These are the activations of a small neural network, seen along a few directions. Each row is one input.
In each table, some parts of the input vary, and every possible input appears once, in random order.
Descriptions start from the smaller parts, as in this example, which fits no table here: one of 4 places along a line, together with either a single point or one of 9 places around a ring or (one of 2 separate values, together with one of 8 places around a ring).
Shared parts are said once, and a part with two or three values counts as separate values.
(in the rows, 128 means zero)

Rows:
x1: [138 137 135 143 143 109 110 130 131 102 139 143 106 121 140 145 150  82
 116]
x2: [112 135 115 119 133 141 100 114 127 126 144 152 151 165 132 143 156 120
 142]
x3: [147 110 125 107 110 127 152 126 128 123 115 143 153 149 133 106 119 191
 142]
x4: [103 135 118 139 123 195 101 125 160 217 176  63 139  55  75 119 136  82
 114]
x5: [124 126 142 136 119  91 155 120 117  92 127 132  87 140 132 123 114 127
 114]
x6: [137 127 119 108 124 141  99 135 128 138 115 154 181 141 123 143 158 136
 130]
x7: [104 132 113 130 105 140 131 130 149 206 155  44 117  77  95  83  95 132
 122]
x8: [119 140 128 123 128 123 118 114 124 115 154 136 110 160 148 149 160  98
 128]
x9: [149 133 134 153 162 120 101 147 132 119  98 149 118  95 128 159 132  88
 126]
x10: [146 135 128 132 150 143 105 147 122 131  96 149 166 106 142 144 136 119
 119]
x11: [112 120 129 110 109 123 148 115 131 109 137 140 123 174 137 113 114 169
 149]
x12: [105 128 141 112 102 106 157 113 116  98 139 127  81 170 141 120 126 145
 134]
x13: [145 114 138 150 147 104 152 138 114 106  99 128 111 120 125 133  96 133
 124]
x14: [151 121 127 131 134 129 161 137 113 111  99 132 149 119 142 114 100 171
 132]
Q: Changing only one part turns x13 into x9. The same change can be made to x14. Which row results?
A: x10
Q: What is each input in this table made of?
A: one of 2 separate values, together with either a single point or one of 6 places around a ring
Q: Change only the choice among 2 separate values in x6. List by row number the other rows that result.
A: x3
Q: Change only the choice among 2 separate values in x11. List by row number the other rows that result.
A: x2

Rows:
x15: [159 107 124 122 141 131 124 144 127 109  82 176 186 142 126 133 116 178
 149]
x16: [119 122 133 128 115 138 158 141 127 161 113  78 124  92 114  97  81 158
 120]
x17: [124 142 143 136 131  60 112 128 116  75 122 155  72 158 152 152 149  82
 112]
x18: [138 152 115 159 178 186  31 152 154 197 136 121 175  39  98 179 181  16
 106]
x19: [151 125 131  98 121 142 122 127 119 101 112 185 178 164 156 143 167 157
 129]
x20: [161 126 140 158 156  89 149 140 118  86 109 135  95 113 155 136 109 110
 117]
x21: [ 82 131 122 119 112 147 131  95 137 138 184 113 111 171 121 120 132 123
 141]
x22: [100 122 138 133 107 116 148 109 133 132 167  95  67 136 102 124 125 105
 121]
x23: [161 117 132 147 158 120 151 144 100  98  71 153 151 114 136 138 100 153
 124]
x24: [115 140 132 118 137 123 114 115 118  80 133 176 111 188 160 162 162 112
 151]
x25: [121 120 109 107 103 137 130 131 145 184 126  94 153 122 110  89 103 181
 147]
x26: [120 126 138 145 114 125 164 125 139 139 146  81  74  80 112  94  92 128
 117]
x27: [113 132 107  94  91 150 130 114 131 162 164 102 167 145 124  97 147 162
 130]
Q: What is each input in this table made of?
A: either a single point or (one of 2 separate values, together with one of 6 places around a ring)

Rows:
x28: [102 121 125 100  92 143 144 103 129 131 162 125 133 170 118 111 141 160
 136]
x29: [170 129 128 128 150 134 107 161 117 119  69 164 185  97 142 146 139 136
 120]
x30: [123 124 147 138 121  96 174 113 118  73 139 135  63 151 142 124 111 130
 127]
x31: [158 134 111 115 141 145  94 145 128 133 102 164 205 121 144 139 156 140
 132]
x32: [137 113 138 145 128 108 183 126 113 105 113 112 100 121 125 111  81 157
 122]
x33: [157 116 129 131 148 149 129 147 124 130  86 148 167 109 127 139 117 154
 138]
x34: [129 157 113 156 152 177  46 147 156 218 151  84 152  19  90 151 171  22
  93]
x35: [113 144 113 158 152 190  68 136 164 227 167  66 135  30  75 143 149  38
 111]
x36: [160 115 137 153 163 109 139 143 112  94  87 154 128 120 132 149 109 127
 130]
x37: [116 120 113 118 126 166 134 119 136 149 134 127 168 143 119 110 109 174
 154]
x38: [127 124 122 109 127 144 103 120 132 121 134 168 161 172 128 153 166 129
 145]
x39: [130 115 137 153 149 114 160 129 114 100 101 133 109 128 124 130  82 144
 136]
x40: [127 134 133 127 145 118 115 118 117  84 133 171 115 181 157 167 161 100
 139]
x41: [134 112 132 122 114 147 172 131 124 141 113 107 139 112 120  98  89 182
 129]
x42: [ 98 134 133 125 130 123 135 106 116  89 146 149  96 187 147 147 137 117
 146]
x43: [140 138 122 106 131 127  81 131 127 113 118 185 179 161 144 161 185 112
 126]
x44: [173 127 138 150 165  94 116 157 105  84  71 170 145 110 148 155 130 110
 109]
x45: [127 122 112  97  89 120 145 127 135 163 135  99 153 135 129  76 111 192
 134]
x46: [130 131 144 126 106  59 160 124 121  80 127 126  57 150 150 111 114 136
 120]
x47: [ 84 142 114 155 140 193  87 127 166 233 182  44 117  40  65 123 122  53
 116]
x48: [145 125 147 148 156  97 131 128 120  63 113 177  89 152 151 162 137 100
 132]
x49: [128 115 130 131 135 153 148 134 125 137 101 127 148 118 119 119  90 170
 143]
x50: [108 127 121  87  77 104 132 115 131 141 150 117 127 170 127  97 144 166
 130]
x51: [140 118 127 109  98 109 160 142 127 150 101  98 133 111 129  85  93 188
 123]
x52: [ 97 144 116 138 101 151  98 136 167 241 185  16 105  38  77  92 120  73
 101]
x53: [103 132 135 117 109 117 157 102 113  93 160 128  88 178 147 127 137 132
 133]
x54: [145 120 112 118 139 162 115 131 135 142 119 148 187 134 128 132 134 158
 150]
x55: [109 140 132 105  95  79 144 114 115 103 147 119  82 178 156 113 141 137
 127]
x56: [121 116 117 110 105 159 157 115 133 153 147 107 159 136 120  89 108 186
 140]
x57: [ 89 139 119 148 119 187 109 124 165 234 195  23 111  36  68 104 119  66
 104]
x58: [ 98 123 122 108 113 149 121 107 131 126 149 146 141 179 117 132 141 146
 149]
x59: [144 119 134 133 112  71 170 137 116 112 101 104  94 121 134  97  85 163
 116]
x60: [140 147 135 124 149 100  92 128 111  77 118 188 132 171 174 176 181  84
 118]
x61: [158 136 148 145 158  81 107 140 114  54  98 193 106 142 168 169 157  84
 111]
x62: [117 125 146 147 142 102 151 116 120  68 127 156  71 159 141 143 112 116
 140]
Q: What is each input in this table made of?
A: one of 5 places along a line, together with either a single point or one of 6 places around a ring
Q: Changing only the place on the line of 5 turns x52 into x35. The same change can be made to x46. Which row results?
A: x48
Q: List by row number the other rows that have the place on the line of 5 in common with x37.
A: x39, x42, x47, x49, x58, x62
Q: A walk changes only the place on the ring of 6. It starts at x50 and steps to x55. List the rest of the walk in order.
A: x46, x59, x51, x45

Rows:
x63: [120 121 130 133 108 117 170 129 131 152 133  72  97  99 114  85  79 158
 122]
x64: [142 137 132 123 139 110 108 129 116  87 118 175 136 159 158 157 164 109
 125]
x65: [164 116 131 135 153 126 133 145 116  99  79 170 163 126 141 141 117 154
 135]
x66: [102 135 135 129 118 123 135 108 130 114 167 119  82 150 131 132 140 101
 127]
x67: [110 118 124 113 101 143 164 113 128 142 147 102 127 143 119  96 105 173
 138]
x68: [118 145 103 144 145 211  53 145 168 252 159  65 184  21  71 134 154  57
 110]
x69: [113 134 142 148 122  96 142 124 131 125 149  90  55 106 119 121 114  88
 109]
x70: [154 119 123 104 121 130 135 136 118 114  97 162 181 150 145 122 133 182
 136]
x71: [122 116 119 104 106 133 144 124 128 138 120 128 154 155 124 104 110 188
 147]
x72: [115 132 128 122 125 112 117 118 129 112 141 143 110 163 135 139 143 116
 137]
x73: [150 135 142 152 170 106 107 139 113  73  97 182 117 136 152 178 148  82
 123]
Q: What is each input in this table made of?
A: either a single point or (one of 2 separate values, together with one of 5 places along a line)
Q: Change only the choice among 2 separate values in x67. List by row number the other rows that result.
A: x66
